These are the activations of a small neural network, seen along a few directions. Each row is one input.
In each table, some parts of the input vary, and every possible input appears once, in random order.
A made-up example of a description, with smaller parts first: one of 6 places along a line, together with either a single point or (one of 2 separate values, together with one of 5 places around a ring) or one of 11 places along a line.
Shared parts are said once, and a part with two or three values counts as separate values.

Other details of the inputs shift rows strongly along three fixed directions, in all tables alike. That doesn't count.

Rows:
r1: [ 57 -48 -40 -24  18   2  11  39 -33 -24  35 -42]
r2: [-21 -32   2  17  11  58  35  36   8  58 -40   6]
r3: [-10  23   3 -16  15  43 -26  -7  -8  10 -19   0]
r4: [ -3   1   9 -10  -6  45 -18 -20  32  23 -14   7]
r5: [ 16 -50   5 -16   1  77  17  14   8  28 -10 -10]
r6: [-16  48   8 -17  20  27 -52 -28  -7  -1 -19  31]
r7: [ 47 -35 -23 -36  17  -6   9  27 -36 -22  40 -41]
r8: [ 46   4  -4 -33   3 -30 -56 -44  -3 -41  43  20]
r9: [ -6  45   4  -5  16  36 -67 -26  -5   1 -29  36]
r10: [-16  23   0  33 -25 -83  -4  -8  -2 -37   8  20]
r11: [  5  30  21 -34   0  23 -57 -61  15   3   3  27]
r12: [-46  46  15  35  -3 -41  -2 -14  -1  -4 -21  30]
r13: [ 47 -27 -13 -28  -6 -28 -20 -15  -1 -27  41 -10]
r14: [-23  44  29  -5  -6  15 -31 -42  14  10 -18  38]
r15: [-11  16   4 -19  17  42 -24  -2  -7  11 -20   6]
r16: [ -8 -26  11  -2  13  65  30  17  -1  42 -17 -15]
r17: [ 10  33  21   2  16  49 -66 -50  -4  13 -16  49]
r18: [ -3   7  22 -18  -5  37 -13 -25   5  13  -8   9]
r19: [-26   3   0   7 -18 -44  19   2  16 -10   1  -8]
r20: [ 35  38  -9 -34  23 -43 -51 -31 -35 -45  39  16]
r21: [ 48  33 -10 -37  25 -38 -48 -30 -35 -47  47  10]
r22: [ -3  55   4  -3  11  36 -65 -32  -4   2 -25  27]
r23: [ 58 -21  -5 -23   0 -18 -11 -13 -15 -31  45   1]
r24: [  2 -31   1  14   1  72  19  21   3  41 -24 -22]
r25: [-27   5   7  18 -14 -46  34  12   7 -10  -1   1]
r26: [-16 -34 -11  30  -8 -50  65  48 -16  -4   7 -35]
r27: [ 53 -67 -15 -22  -2   9  25  23 -15 -15  36 -30]
r28: [-49  24 -18  41  -3 -20  19  35   6  -1 -38   2]
r29: [ 14 -25 -14 -12  15  79  -2  26  -7  24 -19 -29]
r30: [ -6  47   0 -13  26  27 -55 -20  -5  12 -24  48]
r31: [-23  32   3  30  -5 -84   2  -6 -18 -31  11  17]
r32: [-24 -21   8  -8  -5  42  32  11  31  38 -19 -15]
r33: [-39 -37  -6  38 -24  -5  61  49  19  17 -31 -19]
r34: [ -4  42  24  14  12  43 -50 -41   3  18 -26  47]
r35: [-20  22 -19  33  -4 -33  16  30  -3 -10 -13 -11]
r36: [-26 -23   8 -11  -3  46  31  11  32  38 -21 -12]
r37: [ -9  26   3 -15  17  41 -19  -6  -5  13 -14   0]
r38: [ 38 -17  -5 -41   5 -30 -10 -20  -4 -25  47  -5]
r39: [  7  23   2 -27  17  44 -34 -16 -11   7  -6  -3]
r40: [-43   7  -4  32 -28 -28  21   9  34   6 -24  -5]
r41: [-10  25  22 -28   1  15 -49 -51  18   3  -7  34]
r42: [ -9 -39 -24  23 -25 -55  53  42  14 -12  11 -40]
r43: [-22 -29  -5  27  -9 -24  57  41 -11   8  -4 -33]
r44: [ 51 -55  -7 -38   6   2  29  15 -20 -16  47 -33]
r45: [ 59 -41 -37 -23  20   7  16  39 -29 -18  37 -42]
r46: [ 16 -34   8 -11  -1  72  16   8  14  33  -9 -13]
r47: [  0  23  -3  -2  17  57 -23   3   1  19 -24   3]
r48: [ 61 -25  -7 -34   9 -28 -11  -7 -22 -23  46  12]
r49: [-44  12   6  41 -21 -20  31  16  25   7 -29  13]
r50: [ 12 -49  -4 -22   1  69  10   9  27  31  -8 -16]
r51: [ 57 -59 -24 -32  -1 -15  22  18   1 -15  50 -35]
r52: [  0 -29   5 -25   0  50  19   4  22  32  -3 -23]
r53: [-46  21   4  62 -12 -18  32  19  11  20 -34   5]
r54: [ -4  13  -5  -4  12  56 -31   3  -4  14 -30   4]
r55: [-12  34   7  15 -14 -79   5 -15  -3 -32  19  16]
r56: [-46   5  10  20 -17 -27  31  13  12   1 -21   7]
r57: [ -3 -45 -22  43 -14 -46  61  55 -15  -7   7 -40]
r58: [-55  44   9  60 -11 -37  -7  -6   7   2 -41  36]
r59: [-12 -22 -11  30  -3 -46  67  44 -12  -1  12 -33]
r60: [-15  10  -2  31 -11 -66  29  13 -16 -17  13 -14]
r61: [  2 -36  -1  -9  -4  62  23  15  33  37 -12 -20]
r62: [ -4  26   1  29 -21 -83   0 -10  -1 -37  18  14]
r63: [ 58  17  -1  -7   8 -33 -56 -41 -35 -40  41  15]
r64: [ 41  14 -14 -31  20 -28 -18  -5 -31 -30  43 -13]
r65: [-40  40  18  19 -19 -42  -6 -19   9 -13 -15  23]
r66: [ -9  16 -26  33  -1 -64  25  36 -11 -27   6 -14]
r67: [-49  29   4  30 -23 -47 -12 -15  33  -7 -28  28]
r68: [-45  53  18  38  -6 -39   0 -16   3   1 -20  27]
r69: [ 56 -43  -8 -26  15   8  21  13 -32  -7  49 -42]
r70: [-23   7  16  15 -18  35  -6 -10  20  21 -31  16]
r71: [-24  10  -3  53 -12 -38  30  22   0   2 -14  -7]
r72: [-30   8  16 -10  -3  28   0 -16  32  25 -23  14]
r73: [ 58 -20 -11 -31   2 -25 -16 -16   2 -27  51  -4]
r74: [-47   5  12  22 -19 -30  29  10  11   2 -23   6]
r75: [ -7 -25  11  -3   7  64  19  12  -5  36 -18 -21]
r76: [ -5 -10  -5 -17  21  57  16  25  -4  25 -12 -22]
r77: [ 36 -22  -3 -43   4 -18 -12 -23  -6 -25  42  -8]
r78: [-20 -33   5  14 -15  59  28  24  22  35 -36 -12]
r79: [ 41  10  12 -36  -1 -30 -42 -47 -23 -40  43  18]
r80: [-31  32   5  52 -11 -59 -10  -4  -4 -15 -19  26]
r81: [-32   1   0   9 -19 -48  21   4  17  -9  -4  -7]
r82: [ 21  37  22  -3  19  50 -62 -50  -4  12  -7  44]
r83: [ 20 -35  11 -32   7  63  18   4   4  24   6 -14]
r84: [ 48 -25 -14 -37   9 -34 -12  -9  -2 -14  42   9]
Each input here is: one of 4 places along a line, together with either a single point or (one of 2 separate values, together with one of 10 places around a ring).
The inputs of r70 and r24 match in every part but the place on the line of 4. If r46 is changed in the same way as r70 into r24, which row does it become? -> r53
The inputs of r67 and r9 match in every part but the place on the line of 4. If r77 is changed in the same way as r67 into r9, which row does it become? -> r6
Change only the choice among 2 separate values in r70. List by row number the other rows that result. -> r18
Change only the place on the ring of 10 in r8. List by row number the other rows that result. -> r4, r13, r40, r42, r50, r51, r61, r67, r73
Change only the place on the line of 4 in r51. List by row number the other rows that result. -> r23, r34, r45
Change only the place on the line of 4 in r20. List by row number the other rows that result. -> r12, r38, r44

Rows:
r85: [ 33   8 -24  25  11 -59  -3   1 -35 -40  39 -14]
r86: [ 70 -38 -22 -21  26  38  -1  18 -31   2  26 -12]
r87: [ 45   3  -9  21  -9 -55  -7   8 -34 -44  40 -18]
r88: [-48  13  20  13 -10  -5  17  -1   4   9 -22  10]
r89: [  6 -15   4  23  11  63   4  12 -11  35 -26 -26]
r90: [ 19  18  -1   2   6   2 -56 -30 -25 -13   4  37]
r91: [ 81  -3 -13  -9   2 -42 -37 -28 -51 -54  55  -7]
r92: [ 10 -40   7  -9  -7  10  53  36 -15   3  22 -53]
r93: [  9 -28  -8 -14  20  13  45  32 -11  14  18 -39]
r94: [-34  16 -11  -3  -2  -3   5  15  30  17 -36  16]
r95: [-13  35   7 -12   3  31 -35 -26  26  -1 -14   3]
r96: [ 19  37  32 -39  18  53 -53 -59  -9  14   5  17]
r97: [-24 -26 -13  33   8  40  38  50   6  38 -41   2]
r98: [-50  16 -17  16 -16 -49  23  23  28  -9 -31  11]
r99: [ 30  14   7   0  21   1 -52 -29 -26  -8  -8  38]
r100: [-20  20   4 -16 -10  23 -36 -31  21  -2 -20   1]
r101: [  8 -62  27  45 -23  63  21  -5  32  48 -23  13]
r102: [ 18  -4  48 -12 -16  -5 -22 -72  22   1  32  50]
r103: [-56  22   7  24  -1 -49  34  29   7   5 -18  23]
r104: [ 29   9  -9 -15  10 -65  13  -2 -30 -36  58 -19]
r105: [-20  17   7 -18  -6  25 -36 -21  23  -3 -23  12]
r106: [ 14 -11  18 -50  29  84 -18  -4  -9  39  -2   9]
r107: [ 46 -52   0 -57  13  38   6   1 -29   5  38 -20]
r108: [-37 -16  20  25 -38 -16  17 -16  69  21 -21  21]
r109: [-39  12 -11   0 -15  -8  -2   1  26   9 -34   9]
r110: [ 18 -51   2 -20  -6  14  50  26 -16   0  24 -51]
r111: [  7 -37 -33  35   8 -10  63  59 -14  14   2 -43]
r112: [-53  49  19  16  -7 -66 -11 -17  -8 -27 -15  42]
r113: [-12  -2 -15 -21  11  61   6  20  27  32 -20 -17]
r114: [-13  19   5  35  -6  -8 -28  -8 -12 -17 -12  24]
r115: [-50  30  -3  29 -28 -43  21  17  30 -10 -27 -14]
r116: [  6  42  -7 -30   8   9 -47 -34  11  -9   7  10]
r117: [  0   2 -38   2  -6 -88  29  34   3 -33  22 -17]
What do these inputs look like to the network? -> one of 3 separate values, together with either a single point or one of 10 places around a ring
The inputs of r117 and r106 match in every part but the choice among 3 separate values. If r95 is changed in the same way as r117 into r106, which row does it become? -> r96
A walk changes only the place on the ring of 10. It starts at r85 and steps to r89. List the rest of the walk in order. -> r87, r91, r114, r90, r99, r97, r86, r111
Change only the choice among 3 separate values in r109. List by row number the other rows that result. -> r90, r107
